These are the activations of a small neural network, seen along a few directions. Each row is one input.
Each table varies a few parts of the input and shows all the possible inputs, shuffled.
A made-up example of a description, with smaller parts first: values(3) and (point or line(11) or (line(6) and ring(8))).
Shared parts are said once, and a part with two or three values counts as separate values.
(in the rows, 128 means zero)

Other details of the inputs shift rows strongly along two fixed directions, in all tables alike. That doesn't count.

Rows:
x1: [138  94  90 109  87 151 176 131 131 101 102 169 159 160 135]
x2: [144  44 137 157 116 182  84 154 235 132 112 126 142 157 166]
x3: [133 125 149  91 173  65 111 174 175 147 134 113 121 141 182]
x4: [173 126 181 112 209  47 113 186 148 144 120 105 113 138 177]
x5: [ 88  64  67 134  92 219 144 111 171  91 136 171 154 124 143]
x6: [110 131  59  65 137 102 207 129  85 110 138 176 139 135 128]
x7: [154 119 157 154 112 126  47 136 203 173 151  74 103 134 125]
x8: [125 104  92 122  49 168 135 115 158 122 132 141 132 151 123]
x9: [113  98 160 161 114 164  30 103 206 147 114  88 126 150 187]
x10: [113  76 107 153  68 215 162 135 167  69 115 154 145 110 141]
x11: [ 79 182 148 133 103  98 175 146  20 149 129 166 130 129  51]
x12: [155 156 108 133  81 130 161 123  96 124 125 121 121 112  77]
x13: [123 122 169 136 171 108 111 140 141 112 100 106 124 119 193]
x14: [137 103 160 209  97 203  48 101 184 133 102  79 123 106 126]
x15: [184 155 178 123 201  50 129 170 114 145 118 106 115 120 132]
x16: [128 121 129 161 132 150  30 103 178 153 156  98 104 123 125]
x17: [134  61  97 154  58 201 174 149 172  85 112 151 138 114 131]
x18: [126 121  96 165 101 198 117  99 128 115 143 131 124  95  80]
x19: [127  44  68 141  96 208 147 118 166 106 115 176 152 151 125]
x20: [120 178 135  79 202  38  73 124 114 159 160 112 102 142 173]
x21: [145 168 110 103 153  63 103 114 100 164 159 111 100 132 106]
x22: [150 141 111 115  86 141 147 103 111 141 135 126 139 156  73]
x23: [174 147 178 155 162  82  55 164 176 176 140  62  92 109 128]
x24: [105 188 136  91 129 106 150  79  73 139 139 110 143 135 106]
x25: [150 138  99  84 118 101 237 142  56  86 105 173 148 141 117]
x26: [171 170 158 119 172  42 136 169 106 132 117 106 100 104 137]
x27: [113 163 139 111 150 128 208 113  66 101 115 132 150  97 111]
x28: [104 155 108  69 130 117 241 141  74  79 139 163 153 112 128]
x29: [165 163 169 116 188  48 137 177 126 143 133 100 106  99 136]
x30: [146 100  92 110 153 126 192 138  88 104 120 168 133 131 122]
x31: [104 119 102 120  58 181 123 101 154 106 135 143 140 146 133]
x32: [159 133 140 112 130  85  84 130 144 152 120 117 119 176 152]
x33: [115 176 148  76 154  72 112 130 128 146 159 113 127 146 161]
x34: [130 121 143 152 121 169 147 141 152 101 131 124 134  91 118]
x35: [133 146 177 165 154 139  72 115 151 151 122  72 121 106 128]
x36: [101 159  99  67 118 104 194 128  93  89 126 164 153 140 150]
x37: [ 81 178 106  54 116 119 207  79  53 117 136 146 161 149 124]
x38: [110  88  95 192  84 250 114  69 137 115 119 125 139  95  81]
x39: [ 98  88 159 136 155 156  83 131 204 129 113 107 144 137 196]
x40: [122 117 150 169 156 148  17  84 168 165 136  81 109 127 141]
x41: [129 202 104 100  95 116 196 105  42 101 132 140 138 108  73]
x42: [109  54 165 178 133 205  92 138 215 110 109 106 138 110 182]
x43: [ 59 103 144 142  96 139 191 173  75 114 117 192 141 136 111]
x44: [ 86 123 172 176 118 128 140 174  93 138 115 162 125 117  94]
x45: [183  73 135 213 132 183  34 127 192 159 124  98 103 120 102]
x46: [166 152 142 127 211  46 117 164 111 147 138 113  94  92 137]
x47: [ 69 164 180 113 143  48  91 162  87 182 139 146 112 175 139]
x48: [ 92 144 104  67 124 126 195 133 117  97 138 160 161 134 146]
x49: [118 169 126 115 131 127 208 104  50  88  98 139 145 101 112]
x50: [137  93  89 165  14 213 117  97 170 122 132 125 130 135  79]
x51: [105 189 102  77  88 126 185  90  71 116 157 139 147 130  76]
x52: [133  92  77 120 100 167 132  98 129 132 135 160 135 163 109]
x53: [110 144 155 112 206  73  41 105 135 168 138  96 110 144 190]
x54: [ 40  59 124 166  52 202 147 156 146 124 115 195 156 157 120]
x55: [150  74 136 154 177 115  81 171 190 134 133 116  95 110 174]
x56: [128  96 112 177  63 220 158 123 153  78 115 143 142  91 106]
x57: [193 182 165 130 167  44  93 144  93 158 114  93 104 135 112]
x58: [114 138  60  77 102 120 181 103  84 130 157 167 135 142 108]
x59: [131 142 154 148 210 103 108 122 106 131 119 110 116  90 148]
x60: [184 176 168 118 161  32  58 131 119 174 126  87 101 163 131]
x61: [119 155  89 112 142 135 206 116  60  89 139 167 137  85  92]
x62: [174 165 125 111 141  83 200 140  56 108 103 146 131 123  97]
x63: [145 106 143 125 144  89  81 171 198 142 121 111 118 142 192]
x64: [112 132 138 112 211  90 137 127  98 118 121 126 122 110 177]
x65: [ 84 185 191 128 145  36  74 153  74 189 141 128 103 160 104]
x66: [147 167 173 141 144  79  20 126 168 161 141  71  98 134 152]
x67: [159 164 164  80 185  30  88 147 131 174 138 103 116 173 161]
x68: [143  78  75 188  63 229 125 108 156 125 138 133 122  96  63]
x69: [113 201 127  92 120  89 148  74  52 130 126 115 138 139 111]
x70: [165 181 125 100 133  91 185 125  55 136 127 126 132 131  66]
x71: [ 75  48  73 149  91 247 146  84 162  92 114 167 167 127 147]
x72: [131 143 137 151 102 170 122 120 142 123 142 107 129 103  92]
x73: [163  96 100 156 135 160 158 128 111 113 115 153 129 110  89]
x74: [127 106 105 103 106 141 219 156 121  97 133 151 142 115 126]
x75: [167  92 131 174 135 143  23 110 183 171 135  98 101 150 115]
x76: [106 148  85  78 158 109 217 129  58  85 142 172 137 106 131]
x77: [107  93 152 145 142 148  73 126 194 121  99 111 138 141 201]
x78: [131  71 131 152  82 180  65 136 235 152 145 105 121 147 150]
Description of these inputs: ring(6) and (point or (values(3) and line(4))).
Question: The inputs of x6 and x55 match in every part but the ring(6) part. If x71 is changed in the same way as x6 into x55, which row does it become?
Answer: x64
Question: The inputs of x68 and x46 match in every part but the ring(6) part. If x38 is changed in the same way as x68 into x46, which row does it become?
Answer: x59
Question: List by row number the other rows that have the ring(6) part in common with x40.
Answer: x7, x16, x21, x22, x24, x50, x51, x60, x65, x66, x69, x75
Question: Which other rows does x2 become when the values(3) part takes its other values? List them by row number.
Answer: x1, x19
Question: Which other rows does x28 become when the line(4) part takes its other values? List them by row number.
Answer: x4, x42, x74
Question: A walk changes only the ring(6) part. It starts at x65 and steps to x11. List the rest of the walk in order.
Answer: x44, x43, x54, x47

Rows:
x79: [129 170 122  92 128  86 138 128  93 153 132 128 139 144 114]
x80: [ 79 148  77  62 186  68 209 147  47 117 148 195 136 124 140]
x81: [112  44 154 146 141 151  89 130 201 138 100 115 134 165 210]
x82: [133  58 139 138 113 187 122 166 241 118 151 113 129 121 163]
x83: [158 104 169 172 155 122  64 148 175 154 126 110 107 138 123]
x84: [153 177 126  93 164  40 141 126  73 131 145 129 111 133 124]
x85: [114 106 140 152 107 166  71 119 182 140 128 103 138 133 126]
x86: [142 153 200 145 205  77  60 149 144 164 129  94 106 121 152]
x87: [ 95 100  56 139  31 225 214  75 105  78 129 160 159 106  72]
x88: [167 167 177 128 205  11  47 156 143 182 135  72  87 119 179]
x89: [114 174 106  92 121 128 210 107  28 101 133 154 142 117  93]
x90: [150 180 158  91 182  33  83 143 105 159 143 114 118 159 135]
x91: [127 135  97 123  84 146 149 114 119 134 124 137 125 130 110]
x92: [130 122  76 116  69 173 212 107  57  92 128 171 145 131  63]
x93: [125  61 160 207 109 205  59 129 221 143 113  96 124 112 120]
x94: [111 168  97  92 116 116 217 109  36 105 127 140 141 115  85]
x95: [126  65  81 180  30 251 160 111 146 111 114 143 144 116  82]
x96: [124 104 142 165 116 158  57 121 197 141 124  92 108 122 145]
x97: [119  81 153 188  98 215  33 118 221 137 133 107 135 137 141]
x98: [125 167 102  97 113 111 226 118  45 131 122 159 147 125  72]
x99: [133 122 150 155 138 136  74 118 157 131 137 107 115 110 151]
x100: [146 183 123  85 152  54 136 126  79 136 139 135 108 148 121]
x101: [122 155 196 116 187  22 101 208 139 121 107 129 113 131 208]
x102: [142  58  62 139  89 247 189 108 171  55  94 170 176 113 133]
x103: [122 197 136  87 162  71 138 116  75 131 140 127 116 131 138]
Question: Describe the family of inputs behind these rows.
Answer: values(5) or (line(4) and line(5))
Question: Which other rows does x79 become when the line(5) part takes its other values? List them by row number.
Answer: x88, x91, x95, x98

Rows:
x104: [151 138 170 147 181  79  38 138 159 170 131  84 101 135 151]
x105: [130 169 155  94 203  37 116 152 103 141 133 117 112 122 167]
x106: [151 159 116  87 164  67 193 148  71 115 129 143 129 121 126]
x107: [150 168 184 135 206  39  45 148 131 169 129  84  95 129 158]
x108: [101 133  97 101 104 134 203 125  80 101 126 172 150 132 111]
x109: [147  91 146 177 111 173  43 123 210 142 133  91 113 126 140]
x110: [106  93  75 119  52 202 200 108 126  87 124 174 162 139 101]
x111: [126 136 109 123 110 145 141 108 109 131 140 132 129 125 103]
x112: [131 173 152  92 201  35 130 147  85 140 128 124 118 130 164]
x113: [125 180 112  82 121  78 175 117  65 130 131 132 125 138 106]
x114: [106 131  90 125  64 177 190 106  83 108 130 166 147 129  75]
x115: [118 154 108 115 113 129 164 110  80 119 137 141 132 119  97]
x116: [127 153 155 105 181  72 126 148 118 133 128 115 121 119 160]
x117: [124 189 141  68 189  37 182 139  50 125 125 134 131 128 146]
x118: [129  94 144 185 103 191  71 126 193 135 124 102 124 114 125]
x119: [114  97  99 129 105 173 151 118 142 112 131 146 139 126 126]
x120: [104 111  93 140  44 212 191 103 105 101 124 160 153 125  72]
x121: [115 119  86 106  93 165 185 111 119  96 128 155 152 128 119]
x122: [119 137 108  97 139 113 171 120  92 119 127 150 139 135 129]
x123: [130  82 136 177  95 182  63 128 192 147 130 113 121 136 120]
x124: [111  95 105 130  97 167 150 128 142 117 127 154 143 138 123]
x125: [124  67 162 178 121 171  67 152 214 132 118 110 120 127 162]
x126: [169  81 149 195 119 169  57 142 207 143 122  98 106 115 123]
x127: [141 112 127 153 101 168  94 113 160 135 126 116 129 132 123]
x128: [137 165 157 122 162  79 114 127 101 143 126 107 119 124 127]
x129: [143 100 151 146 148 133  68 141 191 138 120 105 117 136 172]
Question: The inputs of x122 and x104 match in every part but one. If x125 is changed in the same way as x122 into x104, which row does it become?
Answer: x120
Question: Describe the family of inputs behind these rows.
Answer: values(2) and (point or (values(3) and line(4)))
Question: Which other rows does x129 become when the values(3) part takes its other values? List them by row number.
Answer: x110, x121
